These are the activations of a small neural network, seen along a few directions. Each row is one input.
In each table, some parts of the input vary, and every possible input appears once, in random order.
Descriptions start from the smaller parts, as in this example, which fits no table here: one of 6 places along a line, together with either a single point or one of 11 places along a line or (one of 2 separate values, together with one of 8 places around a ring).
Shared parts are said once, and a part with two or three values counts as separate values.
(in the rows, 128 means zero)

A family of inputs:
row 1: [151 125  99 124 151 126  69 117  90 200 101 173]
row 2: [143 130 136 137  62 127 151  87 144 139 149 144]
row 3: [134 118 133 115 181 120 153 136 139  63 160  86]
row 4: [223  73  85 185 105 226 123 167 177 190  50 157]
row 5: [129 153 130 126 112 141 165 119 135 115 156 122]
row 6: [148 172 137 126 101 124 160 112 141 135 142 142]
row 7: [131 156 144 113 140 107 146 153 141 112 139 111]
row 8: [123 113 133 134 155 158 178 109 125  79 172  98]
row 9: [127 135 129 123 129 151 170 119 127 102 165 115]
row 10: [116 113 130 143  74 148 156  98 138 120 166 127]
row 11: [111  95 132 144  92 161 162 102 130 109 180 124]
row 12: [129 119  92 127 151 132  52 111 111 212  99 152]
row 13: [102 129 145 116 130  84 135 166 147 122  90 126]
row 14: [127 144 126 143 147 130  31 116  34 133  85 126]
row 15: [132 139 137 107 156 115 148 151 137  94 151 104]
row 16: [102 119  86 137 142 132  42  98 131 216  89 123]
row 17: [137 159 130 127 102 126 165 117 131 126 145 125]
row 18: [143 176 157 119 130  95 144 147 147 136 124 132]
row 19: [101  75 140 163 122 170 170  97 128  89 192 111]
row 20: [ 92  93 116 119 168 105 133 156 150  51 127 107]
row 21: [ 94 123 138 112 135  94 131 169 150 106  99 124]
row 22: [142 140 126 121 149 137  46 116  54 153  94 154]
row 23: [110 140 155 115 131  85 133 160 154 136  82 138]
row 24: [136 163 147 118 131  95 148 152 139 124 130 115]
row 25: [128 118 130 142  63 130 157  93 135 131 154 126]
row 26: [153 125 120 109 149 135  59 117  76 178 103 174]
row 27: [ 92 111 126 110 149 102 131 170 147  85 113 120]
What do these inputs look like to the network? -> either a single point or one of 6 places along a line or (one of 4 places along a line, together with one of 5 places along a line)
Which other rows does row 20 become when the place on the line of 5 takes its other values? List them by row number. -> row 13, row 21, row 23, row 27
Which other rows belong to the same alternative as row 14? List them by row number. -> row 1, row 12, row 16, row 22, row 26
Which other rows does row 24 become when the place on the line of 5 takes its other values? List them by row number. -> row 3, row 7, row 15, row 18

A family of inputs:
row 28: [140 150 126 107 134  93  65 171 108 164  42 171]
row 29: [102 126 116 109 182  93  36 127  91 171  94 140]
row 30: [120 113  82 140 117 165  60  60  85 200 131 143]
row 31: [116 126 153 139  65 137 219  64 124  67 230 116]
row 32: [172 109 112 160  94 167  76 114 118 199  74 154]
row 33: [171 170 133  98 203 117 105 154  77 109 125 119]
row 34: [ 79 169 179 106 118  70 182 117 117  21 199  83]
row 35: [116 132 125 113 170  99  48 151  87 167  76 156]
row 36: [ 76 142 169 107 141  93 175 142 123  32 175  83]
row 37: [156 150 139 132  66 133 206 122 190 170 161 135]
row 38: [142  78 114 153 108 171 190 137 192  96 154 116]
row 39: [157 105 117 145  90 156 188 139 202 133 144 127]
row 40: [111 190 158  99 134  67 177 162 181 125 119 117]
row 41: [150 113 107 163 109 172  71 104  91 199  98 158]
row 42: [178 129 107 158  66 167  86 126 111 197  68 172]
row 43: [111 104 146 140  89 162 208  92 133  72 205 115]
row 44: [137 105  97 158 122 168  63  78  95 204 115 145]
row 45: [136 129 128 111 159  94  58 159 113 167  50 155]
row 46: [ 88 136 102  95 173  89  30 110  80 165 112 136]
row 47: [201 148 116 144 146 196 126 104  92 142 148 137]
row 48: [115 141 134 111 153  86 164 180 186  95 104 107]
row 49: [ 81 116 150 115 159 104 171 164 143  40 148  83]
row 50: [104 112 131 120 164  98 167 180 172  61 118  90]
row 51: [116  81 131 149 107 176 200 117 158  77 180 113]
What do these inputs look like to the network? -> one of 2 separate values, together with either a single point or one of 5 places along a line or one of 6 places along a line
Which other rows does row 51 become when the place on the line of 6 takes its other values? List them by row number. -> row 31, row 37, row 38, row 39, row 43
Which other rows does row 32 become when the choice among 2 separate values takes its other values? List them by row number. -> row 45

A family of inputs:
row 52: [128 138 134 141  92 146 188  81 130  90 210 104]
row 53: [126 107 135 142  90 152 226 136 195  72 166 100]
row 54: [128 129 143 120 106 147 179  70 102  79 228 124]
row 55: [134  75 131 148  93 149 238 162 217  58 148 108]
row 56: [178 121 117 148 119 191  96 107  70 159 125 157]
row 57: [148 121 126 160  78 161  88  82  89 175 120 151]
row 58: [151 132  96 119 207 130  32 150  79 156  69 132]
row 59: [212 158 117 146  82 145 145 166 195 239  42 189]
row 60: [115  99  98 151  79 156  72  79 104 214 120 170]
row 61: [110 108  89 118 180 114  11 127 100 188  62 145]
row 62: [ 89 155 160 112 145  89 171 135 137  73 166  91]
row 63: [127 124 135 141  89 155 208 120 171  85 175 102]
row 64: [ 80 128 107 106 138  81  34 119  86 182  78 151]
row 65: [184 178 126  98 134  70  88 213 182 212  17 164]
row 66: [ 90 146 157 109 148  94 173 160 153  72 145  96]
row 67: [110 152 136 117 141  88  49 122  74 147  80 135]
row 68: [ 89 150 161  86 167  86 147 105  81  64 194 114]
row 69: [126 133 135 142  86 148 204  96 158  84 197  97]
row 70: [ 92 130 158 111 146  93 190 177 179  58 138  95]
row 71: [ 90 159 156 110 152  87 156 117 109  78 179  95]
row 72: [140 154 122 109 186 117  52 147  59 124  87 143]
row 73: [184  97  92 160 145 202  75 109  90 196 104 145]
row 74: [101 102 154 116 150  87 198 206 201  42 123 104]
row 75: [141  77  86 161 122 185  52  87 113 224 100 162]
Changing only one part turns row 72 into row 56. The same change can be made to row 67. Which row results? -> row 57
What do these inputs look like to the network? -> one of 2 separate values, together with either a single point or one of 5 places around a ring or one of 6 places along a line
Which other rows does row 63 become when the place on the line of 6 takes its other values? List them by row number. -> row 52, row 53, row 54, row 55, row 69
Which other rows does row 65 become when the choice among 2 separate values takes its other values? List them by row number. -> row 59
